Each row below holds a small network's activations on one input, seen along a few directions.
In each table, some parts of the input vary, and every possible input appears once, in random order.
Descriptions start from the smaller parts, as in this example, which fits no table here: one of 8 places around a ring, together with either a single point or one of 11 places around a ring or (one of 2 separate values, together with one of 6 places along a line).
Shared parts are said once, and a part with two or three values counts as separate values.
In the rows, 100 means zero.

Rows:
R1: 73  115  126  115  78  142  143  134  121  101  85  79  86  92  132  96  88  104
R2: 110  95  138  73  100  41  100  107  46  138  108  104  118  129  73  94  107  82
R3: 132  91  103  66  85  44  94  69  92  116  105  77  125  122  83  93  136  88
R4: 139  66  20  159  170  63  31  64  92  76  103  162  72  115  113  79  178  89
R5: 107  82  11  177  155  165  61  108  130  36  107  145  57  62  174  81  125  105
R6: 67  113  95  88  83  162  131  114  124  110  80  94  109  70  108  88  85  114
R7: 136  96  98  78  88  58  100  48  108  76  108  74  133  132  38  96  116  106
R8: 71  107  140  101  84  132  126  135  116  98  80  100  101  83  136  102  38  108
R9: 56  120  127  97  75  142  112  141  96  131  91  115  81  61  132  132  49  95
R10: 94  97  82  82  88  170  139  111  153  64  121  67  104  85  84  128  73  108
R11: 109  107  116  73  101  45  82  76  72  125  105  77  107  129  64  99  115  109
R12: 107  111  144  89  92  37  81  93  50  128  107  106  106  119  63  113  89  92
The inputs of R1 and R11 match in every part but one. If R5 is changed in the same way as R1 into R11, which row does it become?
> R4
What is each input in this table made of?
> one of 2 separate values, together with either a single point or one of 5 places along a line
Change only the place on the line of 5 in R12. List by row number the other rows that result.
> R2, R3, R7, R11

Rows:
R13: 129  94  94  96  91  26  72  72  93  127  89  104  108  126  82  91  109  98
R14: 123  87  55  95  123  113  79  80  122  95  113  89  106  78  109  87  133  100
R15: 99  115  136  64  76  111  106  82  80  123  99  126  122  99  77  126  74  71
R16: 92  106  99  91  87  143  131  113  144  92  85  76  116  88  104  98  112  120
R17: 102  88  80  138  133  109  67  106  91  79  113  145  73  93  109  113  93  89
R18: 121  89  45  106  114  114  88  86  122  88  111  118  107  84  76  112  120  99
R19: 110  78  109  78  88  56  134  92  77  93  108  84  107  161  81  91  129  83
R20: 73  108  135  124  113  136  121  130  111  86  85  100  82  92  142  103  82  109
R21: 63  104  119  122  123  125  102  125  112  111  84  90  65  84  148  89  91  108
R22: 98  95  87  122  140  107  57  103  88  83  105  126  75  90  144  100  112  99
R23: 120  101  113  115  110  26  65  81  54  127  98  106  104  107  89  73  149  91
R24: 83  107  152  55  78  80  114  135  79  145  94  86  130  87  88  108  50  109
R25: 98  95  68  93  83  138  125  87  119  59  102  106  121  87  79  100  100  103
R26: 89  139  141  85  58  104  104  107  92  109  118  66  91  84  82  155  73  111
R27: 91  99  75  94  93  129  115  110  147  124  88  62  97  81  111  77  112  117
R28: 89  97  83  131  92  127  110  113  88  62  103  134  88  100  118  99  60  98
R29: 119  100  109  91  97  56  110  77  83  99  104  80  108  157  62  77  103  97
What is each input in this table made of?
> either one of 3 separate values or one of 4 places along a line or (one of 2 separate values, together with one of 5 places around a ring)
List by row number the other inputs of the same sort as R13.
> R19, R23, R29
Change only the choice among 2 separate values in R28. List by row number the other rows that result.
> R25

Rows:
R30: 136  85  95  53  92  59  103  50  118  117  98  79  135  143  44  92  155  95
R31: 91  122  151  121  88  37  109  96  57  132  76  97  89  138  109  73  104  100
R32: 86  93  90  106  100  149  138  124  89  90  123  124  89  110  106  118  76  73
R33: 100  100  98  95  110  151  99  118  127  120  99  115  94  90  109  113  112  80
R34: 86  95  124  83  85  126  121  99  146  117  73  89  109  73  106  110  65  104
R35: 82  87  87  80  94  137  109  141  115  112  99  95  100  65  134  94  118  101
R36: 111  115  64  133  99  124  77  91  99  70  103  113  82  95  119  85  114  105
R37: 104  89  70  119  114  127  86  96  83  50  124  120  70  120  122  103  95  98
R38: 133  99  98  71  72  63  122  53  97  94  97  85  144  138  30  77  150  96
R39: 90  94  160  96  116  43  92  126  65  145  81  68  94  125  127  71  124  116
R40: 75  116  107  95  62  122  133  111  99  73  121  69  83  105  109  140  54  104
R41: 95  108  148  102  109  34  91  92  77  154  75  89  80  141  122  88  110  98
R42: 62  86  122  82  69  133  133  121  106  75  96  106  107  103  101  113  39  109
R43: 125  104  110  77  102  56  55  107  64  139  122  104  127  70  80  116  91  94
R44: 101  110  75  126  124  136  98  103  102  85  80  143  114  94  105  72  91  103
R45: 102  123  119  92  81  120  113  94  142  106  100  59  89  78  113  135  88  104
R46: 92  104  76  146  112  106  74  99  103  67  93  120  77  94  88  97  132  127
R47: 124  76  97  58  85  61  130  66  82  74  115  88  134  165  34  98  127  80
R48: 98  86  70  136  139  93  83  115  123  93  107  82  80  74  110  90  134  120
R49: 95  78  71  106  136  116  101  112  120  101  86  110  115  68  138  65  103  103
R50: 133  125  112  97  76  56  65  84  57  117  113  136  122  84  56  117  80  81
R51: 95  92  67  112  125  121  69  103  106  91  117  83  79  77  138  79  127  109
R52: 75  118  117  78  80  124  113  122  119  104  108  39  91  62  123  118  95  126
R53: 88  140  111  104  50  126  116  110  115  85  96  68  98  83  103  121  80  118
R54: 104  80  80  144  129  102  96  106  99  50  116  120  72  116  91  115  107  107
R55: 90  87  71  115  138  134  116  102  83  72  103  148  98  116  113  90  65  93
R56: 97  96  64  128  130  98  59  97  125  92  93  112  68  99  103  109  131  123
R57: 129  112  106  82  98  50  52  70  74  144  115  126  111  84  72  133  83  75
R58: 105  98  71  108  144  131  79  100  124  107  80  136  105  98  118  84  96  98
R59: 124  81  87  54  96  57  122  72  101  122  105  50  141  121  58  75  154  108
R60: 76  89  127  77  91  126  131  126  136  114  84  68  116  53  115  89  72  117
R61: 113  103  60  115  119  119  58  86  121  92  104  106  73  99  132  97  119  100
R62: 123  100  118  82  92  57  71  93  41  94  132  139  110  110  57  136  62  65
R63: 83  112  120  104  63  126  141  103  127  98  74  94  120  71  96  95  54  107
R64: 78  98  158  107  104  37  115  107  43  110  99  101  79  163  110  90  86  83
R65: 97  100  100  116  78  140  130  104  112  94  95  118  105  75  110  101  109  78
What is each input in this table made of?
> one of 4 places along a line, together with either one of 3 separate values or one of 6 places along a line
The inputs of R30 and R47 match in every part but the place on the line of 4. If R34 is changed in the same way as R30 into R47, which row does it become?
> R42
Change only the place on the line of 4 in R61. List by row number the other rows that result.
> R36, R37, R51
Which other rows agree with R59 in the place on the line of 4? List them by row number.
> R35, R39, R43, R48, R49, R51, R52, R60
Change only the choice among 3 separate values in R47. List by row number the other rows that result.
> R62, R64

Rows:
R66: 102  80  98  109  123  76  92  103  50  62  96  157  103  139  122  77  67  88
R67: 86  90  39  133  118  194  123  105  183  77  89  92  101  49  99  73  144  116
R68: 109  125  124  84  96  75  71  89  27  124  118  124  95  128  105  107  64  77
R69: 122  105  57  118  125  85  41  80  52  62  141  117  70  108  123  117  100  98
R70: 136  95  128  76  91  27  88  85  77  176  99  81  142  77  63  73  167  87
R71: 86  104  71  133  112  128  65  105  116  59  120  117  47  73  142  148  74  103
R72: 120  111  139  83  45  18  139  59  83  119  94  48  122  155  47  87  162  89
R73: 109  67  8  104  150  81  79  51  131  99  80  115  99  130  82  76  187  118
R74: 82  138  146  102  95  147  118  147  99  138  96  66  87  77  149  93  56  106
R75: 79  121  159  70  50  125  162  107  158  77  79  31  115  108  83  113  63  134
R76: 91  98  135  49  57  114  162  110  118  81  116  61  118  135  50  140  56  100
R77: 140  105  77  155  119  44  47  89  76  100  117  92  70  104  122  87  182  99
R78: 87  130  138  123  80  122  111  131  83  135  106  127  86  79  95  133  67  73
R79: 63  94  113  129  107  154  139  154  108  87  75  101  87  91  169  64  67  121
R80: 94  99  89  139  138  151  88  150  140  76  125  57  59  52  146  98  85  128
R81: 119  105  113  49  78  60  64  63  70  125  101  116  138  82  72  110  74  90
R82: 86  100  118  54  79  114  98  112  118  134  99  105  127  55  80  136  59  92
R83: 94  112  137  101  114  34  69  94  58  161  84  101  78  135  97  95  129  95
R84: 86  120  138  64  78  132  106  123  144  135  82  58  133  34  118  96  69  116
R85: 102  56  21  88  141  178  107  96  157  58  114  119  101  88  94  107  104  96
R86: 146  78  21  115  126  115  78  44  119  50  104  145  123  99  70  86  139  88
R87: 59  79  94  116  112  137  131  143  83  82  91  147  83  111  132  105  59  93
R88: 98  72  113  124  131  33  85  104  82  92  63  134  91  149  131  59  127  104
R89: 105  116  124  81  35  56  137  58  70  90  108  89  123  143  9  120  101  89
What is each input in this table made of?
> one of 4 places along a line, together with one of 6 places along a line
Change only the place on the line of 4 in R89. List by row number the other rows that result.
> R72, R75, R76
Start at R84 and move only the place on the line of 4, one step at a time. The first step leads to R82. Which rows follow, in order?
> R81, R70

Rows:
R90: 116  120  156  64  103  50  68  110  67  150  121  88  110  103  70  140  65  91
R91: 96  97  102  94  94  118  145  117  115  79  115  59  109  102  89  102  74  115
R92: 86  101  112  116  103  121  95  135  110  97  90  108  84  96  138  97  85  104
R93: 84  112  96  117  89  118  120  117  99  114  82  109  100  74  126  92  87  104
R94: 82  101  99  88  93  121  120  131  97  92  94  99  120  76  112  94  83  117
R95: 114  90  78  98  89  111  118  73  115  78  124  75  102  98  74  102  108  91
R96: 116  91  133  74  77  40  106  76  42  95  107  132  110  179  63  108  97  65
R97: 110  84  86  114  121  110  65  106  107  82  111  120  85  93  121  99  112  89
R98: 77  122  115  153  93  110  104  107  105  103  79  99  62  91  135  94  96  109
R99: 107  87  58  85  118  108  94  94  101  89  107  116  114  88  97  107  100  105
R100: 118  83  110  71  109  27  90  86  94  138  86  61  119  138  84  62  170  110
R101: 98  110  80  137  115  104  65  76  102  94  94  115  65  102  117  93  113  103
R102: 80  105  106  73  98  137  128  115  114  95  98  85  107  98  99  113  85  111
R103: 107  92  86  99  92  116  96  80  126  94  99  108  110  89  70  102  116  93
R104: 111  104  84  118  106  108  86  78  106  99  92  125  105  73  106  95  109  91
What is each input in this table made of?
> either one of 3 separate values or (one of 2 separate values, together with one of 6 places along a line)
Change only the place on the line of 6 in R104. List by row number the other rows that result.
> R95, R97, R99, R101, R103
